These are the activations of a small neural network, seen along a few directions. Each row is one input.
Each table varies a few parts of the input and shows all the possible inputs, shuffled.
Descriptions start from the smaller parts, as in this example, which fits no table here: line(4) and (point or line(11) or (values(3) and ring(8))).
Shared parts are said once, and a part with two or three values counts as separate values.
In the rows, zero is written as 128.

Table:
r1: [ 67  97 174 216 107 153  79 178 135 120 167  81 193 179  87]
r2: [129 160 139  96 127 118 146 119 105 108 129 130 117 106 141]
r3: [156 132 107  95 142 124 148 107 131 151  97 147  97 105 137]
r4: [136 129 121  90 131 112 123  86 117 150  88 120 103 101 148]
r5: [151 157 120 110 133 122 154 103 109 131 127 141 124 116 146]
r6: [153 125  99 103 142 114 162 149 133 115 128 148  96 104 129]
r7: [159 150 125 123 125 136 148  86 106 133 112 141 109 121 162]
r8: [141 163 153 104 126 120 132  83  97 135 110 133 118 118 156]
r9: [155 130 102 102 145 113 159 140 135 126 126 147 104 107 133]
r10: [110  70 140 240  95 172  66 142 174 162 172 136 167 204 128]
r11: [161 131 105 112 137 121 149 113 128 143 115 146  93 116 157]
r12: [150 151 114 110 134 129 162 120 114 113 131 138 120 109 140]
r13: [123 141 128  81 140 108 137 135 116  93 133 118 123  94 116]
r14: [136 163 145  98 131 117 140 100 101 126 120 130 121 113 148]
r15: [136 136 101  99 148 116 152 133 143 121 112 142  97  96 118]
r16: [130 142 142  91 129 111 123  83 106 135  96 117 115 125 158]
r17: [156 134 119 119 127 117 145  89 121 144 101 156  93 113 158]
r18: [147 126 100  86 148 119 158 143 138 125 114 147 104  92 110]
r19: [ 78  97 186 230  97 160  60 132 129 155 146  79 185 196 116]
r20: [120 151 123  82 138 106 136 128  98 113 118 122 120 101 125]
r21: [143 157 112 110 139 126 162 135 116 111 130 148 118 111 130]
r22: [144 144 109 106 136 127 167 142 117  96 141 139 119 102 126]
r23: [ 69  99 177 222 101 157  73 162 134 133 161  78 190 186 101]
r24: [101  70 128 226 104 164  86 187 179 128 192 138 175 187  97]
r25: [127 161 128  90 134 115 144 146 112 100 134 134 134 106 124]
r26: [125 143 134  85 134 108 131  98 109 126 106 114 117 121 151]
r27: [106  72 133 234  99 170  72 156 177 155 182 134 174 199 121]
r28: [135 127 113  71 145 111 145 126 128 117  97 125  99  98 115]
r29: [ 74  99 180 226 100 158  67 146 131 147 155  78 188 192 110]
r30: [136 131 112  72 144 109 145 131 125 111 104 123 107  83 107]
r31: [149 136 113 109 139 109 161 121 131 129 116 147 107 107 138]
r32: [129 165 131  91 134 114 141 137 112 108 129 134 136 110 129]
r33: [ 66  98 176 218 106 156  74 171 137 128 166  79 195 181  92]
r34: [102  73 131 229 105 162  84 178 181 137 189 138 179 191 100]
r35: [140 131 117  76 141 119 134  99 124 137  91 122  99 105 139]
r36: [124 154 125  83 137 107 133 116  94 120 114 121 119 104 133]
r37: [150 134  97  87 137 119 157 123 139 123 106 143  95 106 122]
r38: [106  74 132 230 105 165  80 169 181 145 188 136 181 194 108]
r39: [159 134 109  99 130 124 144  90 131 144  87 147  86 117 141]
r40: [141 130 117  71 146 110 143 115 125 126  91 124 101 101 121]
Question: What do these inputs look like to the network?
Answer: line(5) and (values(2) or ring(6))
Question: Changing only the line(5) part turns r32 into r8. The same change can be made to r15. Which row results?
Answer: r39
Question: Changing only the line(5) part turns r22 into r5. The same change can be made to r25. Which row results?
Answer: r14
Question: A walk changes only the ring(6) part. It starts at r2 and steps to r12. List the rest of the walk in order.
Answer: r31, r37, r40, r36
Question: Which other rows does r1 become when the values(2) part takes its other values? List them by row number.
Answer: r24

Table:
r41: [ 67  96 183 231  92 160  64 153 131 137 161  80 195 195 106]
r42: [136 118  97 123 134 126 158 161 152 108 137 146 115 120 106]
r43: [142 116 101 148 127 135 139 156 152 124 161 158 134 138 127]
r44: [142 118 103 135 132 132 154 161 140 108 150 146 128 125 119]
r45: [148 159 136  92 133 119 147  77  93 136  85 120 102 109 156]
r46: [132 170 136  81 139 111 146 103 100 120 103 125 107  91 143]
r47: [111 154 160  66 132 106 121 101  85 113  95  88 132 115 133]
r48: [146 157 132  86 135 114 146  89  95 132  93 126 104 104 151]
r49: [151 105 101 153 128 140 134 139 158 140 148 160 118 134 126]
r50: [149  99  94 135 128 129 128 130 165 144 137 165 110 133 131]
r51: [143 103  93 126 141 123 141 150 168 135 125 158  99 113 112]
r52: [ 79 105 186 221 104 163  54 137 133 152 159  85 198 194 116]
r53: [119 164 144  68 140 105 132 107  93 114 108 109 122  94 137]
Question: What do these inputs look like to the network?
Answer: values(2) or line(5) or ring(6)
Question: What sort of input is r41?
Answer: values(2)

Table:
r54: [118 136 139 134 123 131 118 140 130 119 150 134 150 139 123]
r55: [130 147 142 134 123 128 139 117 106 127 122 122 127 129 135]
r56: [124 135 135 129 126 128 132 134 117 113 143 123 142 130 132]
r57: [120 129 142 138 125 134 101 117 133 144 128 124 142 144 132]
r58: [130 112 125 185 116 152 119 142 146 139 153 137 145 158 123]
r59: [115  93 124 174 121 146 105 146 156 140 135 122 138 151 109]
r60: [117 123 133 120 130 126 123 141 124 119 134 112 139 130 117]
r61: [128 123 140 131 124 131 115 112 122 138 122 119 135 141 137]
r62: [124 138 143 131 126 129 128 107 112 136 108 112 119 123 135]
r63: [169 169  92  41 151  99 185 108 109 108 101 158  78  70 145]
r64: [112 100 130 156 123 132 102 139 145 140 133 120 140 147 119]
r65: [115 129 138 124 130 124 125 121 116 130 104 105 120 120 121]
r66: [114 105 132 152 124 130 115 156 146 125 147 127 147 145 110]
r67: [124 102 130 181 117 150 108 133 152 147 139 127 137 155 123]
r68: [175 168  96  46 148 101 181  94 107 119  95 162  77  79 155]
r69: [122 147 139 130 129 126 145 131 108 113 128 117 129 117 128]
r70: [109 119 137 131 127 129  98 129 136 136 125 117 141 138 120]
r71: [168 159  99  45 151 102 172  85 112 128  83 152  71  73 155]
r72: [115 135 137 122 133 123 136 138 115 119 120 107 126 117 113]
r73: [114  97 125 171 121 146 116 161 155 126 151 127 142 148 104]
r74: [160 156  92  35 155  96 178 112 113 111  94 146  73  66 138]
r75: [121 116 132 159 119 135 122 151 138 123 158 136 149 148 121]
r76: [122 110 135 163 121 137 105 128 142 148 137 126 141 153 131]
r77: [123 139 139 142 119 134 111 122 125 133 145 132 147 143 138]
r78: [161 149  95  35 152  96 173  98 118 122  81 146  69  72 142]
r79: [127 118 135 167 116 140 116 138 136 137 150 137 148 155 133]
r80: [123 111 125 178 117 148 124 155 148 123 160 135 147 147 115]
r81: [131 136 137 135 120 135 125 119 114 127 135 124 140 136 144]
r82: [117 116 134 123 127 127 112 123 125 130 118 110 133 133 125]
r83: [110 124 139 127 126 126 110 144 136 120 140 123 146 134 114]
Question: Changing only one part turns r55 into r65. The same change can be made to r81. Which row results?
Answer: r82
Question: What do these inputs look like to the network?
Answer: ring(5) and (point or line(5))
Question: List by row number the other rows that have the ring(5) part in common with r54.
Answer: r56, r63, r69, r75, r80
Question: A walk changes only the line(5) part. It starts at r62 and steps to r61. List the rest of the walk in order.
Answer: r57, r76, r67

Table:
r84: [100  83 139 223 103 163  88 172 169 135 179 128 171 182 105]
r85: [134 151 147 119 128 123 124  91  97 141 105 119 129 126 151]
r86: [135 166 143  96 127 121 135 108  95 120 122 124 134 121 148]
r87: [118 160 137  92 136 112 142 118  97 109 119 110 129 105 129]
r88: [155 108 101 131 129 137 134 118 153 143 122 156 108 134 127]
r89: [ 82 109 179 205 105 153  70 145 124 142 157  84 190 184 112]
r90: [110 139 146  92 133 107 125 123 110 115 116 107 128 112 125]
r91: [149 136 104 126 133 125 151 133 142 128 135 160 108 109 139]
r92: [135 103  98 126 135 132 135 147 158 128 126 143 109 118 115]
r93: [127 139 147 116 126 131 118  98 103 141 102 106 127 137 145]
r94: [132 113  99 111 138 115 145 150 151 117 137 148 108 107 110]
r95: [114 140 141 102 133 118 120 119 103 132 103  94 131 124 125]
r96: [144 122 105 116 135 123 163 153 145 102 142 152 109 108 120]
r97: [156 122 106 138 131 132 143 117 145 139 128 162 109 123 143]
Question: What do these inputs look like to the network?
Answer: values(2) and (point or ring(6))
Question: Changing only the values(2) part turns r86 into r91. The same change can be made to r90. Which row results?
Answer: r94
Question: Which other rows does r93 become when the values(2) part takes its other values? List them by row number.
Answer: r88
